Each row below holds a small network's activations on one input, seen along a few directions.
In each table, some parts of the input vary, and every possible input appears once, in random order.
Descriptions start from the smaller parts, as in this example, which fits no table here: one of 3 separate values, together with either a single point or one of 9 places around a ring or (one of 5 places around a ring, together with one of 6 places along a line).
Shared parts are said once, and a part with two or three values counts as separate values.

Other details of the inputs vary at random and push rows far along two fixed directions, the same in every table; ignore that.

A family of inputs:
x1:  3  0 -1 -3 -5  2  4  3 -1 -1  4  0  0  5  3 -1
x2: -10  -4   2   1  15  -5  -4  -6   5   2 -12   2   0 -18  -7   2
x3:  4  1  2 -4 -4  1  5  2 -1  0  2 -3  2  3  1 -1
x4: -4  4 -2 -3 -2 -3 -1  4 -2 -1 -2 -5  1 -6 -2 -1
x5: -8 -4 -4 -6 -2  2  2  0  4 -3  1 -4 -2 -8 -8  1
x6:  3  1 -1 -4 -6  2  5  3 -1 -1  4 -2  0  4  2 -2
x7: -4  3 -2 -3 -3 -2 -3  3 -3 -2 -1 -4  0 -4 -2  0
x8:  2  0 -2 -5 -5  3  5  3  0 -3  4 -2 -1  5  1  0
x9: -2  5 -1 -2 -2 -3 -3  4 -2  0 -2 -5  1 -4 -2 -1
x10:  2  3 -2 -2 -7  1  1  3 -3 -2  4 -2  0  6  3 -1
x11:  2  3 -2 -1 -7 -1  1  4 -4  0  4 -2  0  6  4 -3
x12:  3  1 -1 -4 -5  3  5  3 -1 -3  4 -2  0  5  1 -1
x13:  5 -3  4 13  9  0 -7 -7  0  5 -2 12 -2  8  6  2
x14: -10  -3   0   6  12  -5  -9  -6   1   3  -9   5  -2 -12  -3   2
x15: -1 -1 -3 -7 -4  3  5  1  0 -3  3 -2 -2  2 -1  1
x16:  1  2 -2 -1 -4  0 -2  2 -3 -1  3  0 -1  5  2  0
x17:  0  0 -1 -7 -4  3  5  2  0 -3  2 -4  0  0 -1  0
x18: -3  0 -2 -5 -1  0  3  2  1 -3 -1 -3 -1 -5 -3  0
x19:   0  -4   7  18  21  -5 -10 -11   4   8 -12  12   0  -6   2   3
x20:  0  0 -3 -1 -8  2 -1  2 -1 -1  6 -2  0  4 -2  0
x21:  5 -1  4  6  8  0  0 -3  3  1 -2  5  0  2  1  1
x22:  4  1  1 -5 -5  3  6  2 -1 -2  3 -4  1  5  0 -1
x23: -4  2 -3 -3 -3 -2 -1  2 -2 -1 -1 -3  0 -4 -1 -1
x24: -2  5  0 -2 -2 -5 -2  4 -2  1 -3 -5  3 -6  0 -2
x25: -5  0 -3 -5 -1  0  2  2  0 -1  0 -2 -2 -4 -1 -1
x26:  2 -4 -1 -5 -7  4  5  1  2 -1  6 -3  0  3 -2  0
x27:  2 -2 -1 -2 -6  3  4  1  2 -1  5 -1  0  3 -1  0
x28: -5  3 -2 -3 -3 -3 -3  3 -3  0 -1 -4  0 -4 -1 -1
x29:  -9  -8   3  16  25  -5 -13 -13   5   5 -14  13  -3 -14  -4   6
x30:  2  3 -2 -1 -7  0  1  4 -4  0  4 -2  1  5  4 -3
x31:  3 -1  0 -4 -4  4  5  1  0 -2  4 -1  0  6  1  0
x32:  0 -1 -1 -6 -5  2  5  2 -1 -2  2 -3  0  0  0 -1
x33: -1 -1 -2 -7 -4  4  5  1  0 -3  2 -3 -1  1 -1  0
x34:  0  4 -2 -2 -6 -2  0  4 -3  0  2 -3  1  1  2 -3
x35: -12  -8   4  16  29  -7 -14 -15   7   5 -19  13  -3 -21  -6   6
x36: -13  -8   1  11  19  -5 -11 -11   7   5 -11   8  -1 -19  -7   4
x37:  5  3  2 -2 -3  0  3  4 -1  0  1 -2  2  2  2 -2
x38:  -9  -6   3   4  19  -4  -5  -9   7   2 -12   5  -1 -17  -7   4
x39: -1  1 -3 -2 -7  1 -1  3 -1  0  5 -3  1  1 -2 -1
x40: -5 -2 -3 -7 -1  1  3  1  0 -1  0 -2 -1 -4 -2  0
x41:  2  3 -3 -2 -7  1  1  4 -3 -1  5 -1  0  7  3 -1
x42: -3  5  0 -2 -2 -5 -3  4 -3  1 -2 -5  2 -5 -1 -2
x43:  2  3 -2 -2 -7  1  0  3 -4 -2  4 -2 -1  6  2 -1
x44: -4 -7 -1 -3  0  3  2 -3  5 -2  1 -1 -2 -4 -6  3
x45:  48 -11  22  39  14  16   2 -19   3  10  12  35   0  57  27   4
x46:  2  2  1  3 -1 -1 -3  1 -3  1  0  0  1  3  3 -1
x47: -6  2 -2 -6  0 -2  2  3  1 -2 -3 -5  0 -9 -5  0
x48:  1  3  0 -5 -4 -1  4  4 -1 -1  1 -4  2  0  0 -2
x49:  4  0  1 -4 -4  2  5  1 -1 -1  3 -2  1  4  1 -1
x50:  3  6  1 -1 -7 -2 -1  5 -4  1  2 -4  2  4  2 -2
x51:  1  4  0  0 -3 -2 -2  3 -3  0  1 -3  1  2  0 -1
x52:  4  1  1 -2 -4  1  4  3 -1 -1  2 -1  1  3  2 -2
x53:  2  4 -1 -1 -6 -2  0  4 -4  0  2 -4  2  2  3 -3
x54:  3  1 -2 -4 -6  4  5  3 -1 -3  5 -1 -1  7  2  0
x55: -7 -2 -3  1  1  0 -3 -1  3  0 -1 -1 -1 -7 -5  1
x56:  7 -1  6 14 12 -2 -6 -6  2  5 -5  9  1  4  4  2
Each input here is: one of 2 separate values, together with one of 4 places along a line, together with either a single point or one of 6 places along a line.
Changing only the choice among 2 separate values turns x35 into x53. The same change can be made to x56. Which row results?
Answer: x24
Changing only the choice among 2 separate values turns x17 into x49. The same change can be made to x21. Which row results?
Answer: x37
Change only the place on the line of 4 in x11. List by row number the other rows that result.
Answer: x13, x25, x40
Change only the choice among 2 separate values in x41. List by row number the other rows that result.
Answer: x11
Change only the choice among 2 separate values in x55. List by row number the other rows that result.
Answer: x36

A family of inputs:
x57:   9  -7  13  37  22  -2  -6 -12  12  13  -9  18   9  -8   3   0
x58:  -4   2  -5 -35 -18   7  20  13   2 -11   6 -20   1  -5 -10  -1
x59:   3  19  -9  -6 -14  -4   2  20  -6 -11   3 -13   2   0  -1  -5
x60: -39 -20 -11  14  35  -8 -26 -25   8   7 -18  22 -19 -33  -9   7
x61:  10 -19  22  16  35   8   0 -28  13   4 -17  25  -2  10   2  11
x62:  32   7   6  -6 -26  18  30  15   6 -11  23   4   3  49  17  -7
x63:  -5 -10 -18 -18 -18  16  10   3   3  -9  18 -11  -7   0 -12   4
x64:   3  -1  -4 -20  -9   5  21   7   5 -10   8 -13  -2  -6  -6   0
x65: -32 -14   4   7  40 -12 -18 -21  -2   7 -34  16  -4 -36  -2   7
x66:   5  14   0 -21 -35  -2  10  19  -7   2  16 -24  14   8   0 -11
x67: -29   6 -12 -29  -7 -10   1  11 -10  -3 -10 -13  -4 -27  -4  -6
x68: -14  11 -20 -15 -29   2  -9  16  -8 -11  13 -20  -5   0 -13   3
x69:  17   8  11   9   5   1  -9  -4 -10  -1  -3   3   3  20   5   4
x70: -34 -10  -1  13  41 -16 -13 -16   7   7 -32  20  -5 -36  -1   6
x71:   6 -22   6  34  12   1 -20 -21  12  17   6  17  -5   0  -5   5
x72: -28  19 -15 -34 -12 -14  -5  21 -10 -11  -7 -31   1 -33 -20  -2
x73: 49  0 21 35 -4  8  6 -7  2 15 20 16 10 49 24 -4
x74:  50  -4  25  28  -4  11   2 -13  -7  15  17  12  12  47  22  -2
x75: 17 11  5 16  7 -3 -5  1 -1 -1 -1  6  1 19  7  3
x76: -15  11 -17 -23 -20  -5  10  20  -9  -9   0 -14  -4 -17   4 -11
What is each input in this table made of?
Answer: one of 4 separate values, together with either a single point or one of 4 places along a line
Changing only the choice among 4 separate values turns x64 into x75. The same change can be made to x63. Which row results?
Answer: x68
